Each row below holds a small network's activations on one input, seen along a few directions.
Each table varies a few parts of the input and shows all the possible inputs, shuffled.
Descriptions start from the smaller parts, as in this example, which fits no table here: ring(5) and (point or line(11) or (values(3) and line(4))).
Shared parts are said once, and a part with two or three values counts as separate values.
In the rows, 128 means zero.

Other details of the inputs shift rows strongly along two fixed directions, in all tables alike. That doesn't count.

A family of inputs:
row 1: [148 227 140 115  98 157  48 196 168 190 174  80 160  99]
row 2: [158 145 123 115  60  76 186 165 177 145 161 135  99 226]
row 3: [138  94  89 115 120 121 193 133 129 120 125 171 114 186]
row 4: [158 170 150 154  81 181  71 182 178 135 218 105 165  68]
row 5: [123  85 114 130 197  65  84 111  72 125  67 119 141  89]
row 6: [148  98 143 110 135  91 188 181 102 119 115 134 120 207]
row 7: [ 95  99 135 134 174 108 127  63 110 100  67 149 135  70]
row 8: [145 118 114 114 116 145 223 132 168 124 103 136  68 209]
row 9: [ 79 107 113 128 168 101 120  66  95 116  74 153 142  76]
row 10: [125 126 126  99 148  76 163 136 104 119  86 119 132 172]
row 11: [115 138 158 150 169  75 106 126  85 114  99  99 183 103]
row 12: [157  94 112 109  93  64 192 152 150 123 144 158  88 239]
row 13: [ 99  74 128 138 184 114 108  70 109  87  73 160 141  79]
row 14: [134  75 130 123 152 143 160 110 134 104 115 117  97 163]
row 15: [122 121 116  75  75 139 204 126 122 134 105 154  83 216]
row 16: [ 94  65 150 131 176 117  92  65  69 103  85 141 149  86]
row 17: [118 117 147 151 157 115 114  72  81 120 119 119 167  78]
row 18: [147 108 125  88 136  90 179 175 111 121 110 140 103 202]
row 19: [134 203 156 161  91 187  68 160 163 167 192  75 131  89]
row 20: [142 219 128 147  66 165  79 164 151 160 203 118 157  82]
row 21: [119 136 117 132 163  79  83 123 100 141  79  93 155  89]
row 22: [121  99 113  90  98 139 165 127 111 121 113 165  94 192]
row 23: [121 188 121 137  70 178  60 193 184 155 187 138 145  77]
row 24: [149 196 125 150  75 171  58 179 149 149 216 131 157  84]
row 25: [151 194 157 152  71 172  94 168 180 146 209  91 163  62]
row 26: [129 100 120 159 171 118 107  90 118  95 114 154 158  74]
row 27: [108 125 114 150 174 130  68  89  94 117 127 126 126  92]
row 28: [149  90 127 109 111 160 195 143 133 135 132 124  68 233]
row 29: [118  69 139 150 188 105 107  63  60 100 106 141 162  88]
row 30: [157 121 111 118 100 169 191 169 188 125 138 140  74 210]
row 31: [ 93 138 104 153 178 116 106  84 117 127 105 124 131  80]
row 32: [141 123  92 104  92 125 232 138 144 141 127 160  99 207]
row 33: [111 119 148 152 172 130 106  79 122 110 114  91 133  71]
row 34: [165 139 118 114  75 148 223 157 177 135 143 148  97 193]
row 35: [ 94  92  97 152 205 107 102  73  98 107  90 144 129  93]
row 36: [130 228 126 152  80 184  61 167 166 167 199  92 123  94]
row 37: [134  96 144  82  77 150 224 134 154 124 112 127  85 199]
row 38: [123 192 169 136  58 185  70 165 158 166 180 100 150  76]
row 39: [129 129 133 112 190 107  61 129  95 150 114 117 148  91]
row 40: [ 99  58 148 130 178 118 101  67  95  86  84 135 148  75]
Each input here is: values(2) and (point or line(4) or (values(3) and ring(5))).
Changing only the values(2) part turns row 20 into row 24. The same change can be made to row 31. Which row results?
> row 35
Change only the values(2) part in row 21. List by row number the other rows that result.
> row 5
Change only the values(3) part in row 9. List by row number the other rows that result.
> row 31, row 32

A family of inputs:
row 41: [132 137 120 112  79 144 173 140 159 140 133 129  90 184]
row 42: [131 181 139 157 129 145  55 160 170 141 168  97 145  67]
row 43: [129  92 145 127 160 109 119 123  99 109 110 123 138 129]
row 44: [127 108 134 134 153 109 134 109  88 113 120 132 147 128]
row 45: [157 117 150 100  88 137 172 170 147 132 140 116 109 188]
row 46: [126 101 120 130 173 115 117 114 111 122 105 119 120 128]
row 47: [137 125 125 114  71 129 173 149 156 134 145 144 103 181]
row 48: [120 117 130 133 161 124 136 101  92 123 109 118 132 126]
row 49: [117 124 125 141 150 108 147  90 112 119 104 118 135 118]
row 50: [115 107 119 135 144  98 123  94 117 112 119 153 126 122]
row 51: [133 145 114 103  88 139 181 159 160 145 118 131 102 178]
row 52: [122 179 123 153 116 158  41 142 145 151 172 113 138  67]
row 53: [117  72 128 144 144 158 150  81 128  90 124 162 130  92]
row 54: [134 108 115 140 158 101 130 107  96 118 124 141 144 129]
row 55: [137 149 104 104 100 137 174 162 164 143 126 139  95 182]
row 56: [154 142 107 118 102 146 175 158 143 147 148 125  98 192]
row 57: [145 139 109 105  92 124 173 171 160 136 136 154 110 182]
row 58: [119  99 113 130 147 108 113 100 103 118 121 151 129 129]
row 59: [120 144 138 168 127 205  78 108 162 113 160 129 146  37]
row 60: [129 117 121 144 155  91 140 100 111 112 122 144 142 122]
row 61: [143 139 100 101 102 146 165 170 148 151 128 137  93 185]
row 62: [114 114 121 125 140  95 136 112 114 116  95 146 145 112]
row 63: [124 108 106 122 156 103 119 120 102 121 104 153 139 123]
row 64: [120 121 138 127 152 122 143  89  98 127 105 111 136 120]
row 65: [148 151 112 121  99 137 185 150 159 139 146 127  99 188]
row 66: [134  92 125 132 165 101 116 122 108 113 115 133 135 130]
row 67: [130  99 131 136 163  91 125 116 123 107 113 135 134 124]
row 68: [113 101 138 119 132 114 124  90 100 117 114 136 134 121]
row 69: [118 194 146 135 111 162  56 153 145 160 151 102 159  51]
row 70: [127  95 142 136 149  92 131 115 120 107 106 125 138 118]
row 71: [114 179 143 149 113 168  43 142 138 149 168 106 143  66]
row 72: [121 101 142 127 168 125 121 115 103 119 100 111 123 128]
row 73: [143 134 129  89  80 139 176 166 141 141 128 138 116 180]
row 74: [110 116 124 117 159 125 125 114  98 128  91 131 127 120]
row 75: [127 111 141 127 144 106 142  98  94 116 116 125 150 120]
row 76: [155 199 147 137  57 176 104 214 208 163 192  87 122 128]
row 77: [131 176 165 145 120 161  53 155 151 150 161  80 153  62]
row 78: [117 108 125 117 151 112 123 122  93 117 100 144 143 122]
row 79: [107 112 136 119 141 129 124  81 104 127 102 122 121 123]
row 80: [112  98 131 125 142 117 116 101  95 114 117 142 132 129]
row 81: [117 187 127 156 113 149  52 135 160 144 170 115 137  64]
row 82: [151 137 127 122  80 123 190 157 151 134 148 133 118 181]
Changing only one part turns row 66 into row 46. The same change can be made to row 57. Which row results?
> row 55
Describe the family of inputs behind these rows.
> values(2) and (point or (values(4) and ring(5)))
Change only the values(4) part in row 66. List by row number the other rows that result.
> row 54, row 58, row 63
Change only the values(2) part in row 73. List by row number the other rows that result.
> row 69
Change only the ring(5) part in row 76. List by row number the other rows that result.
> row 42, row 46, row 72, row 77
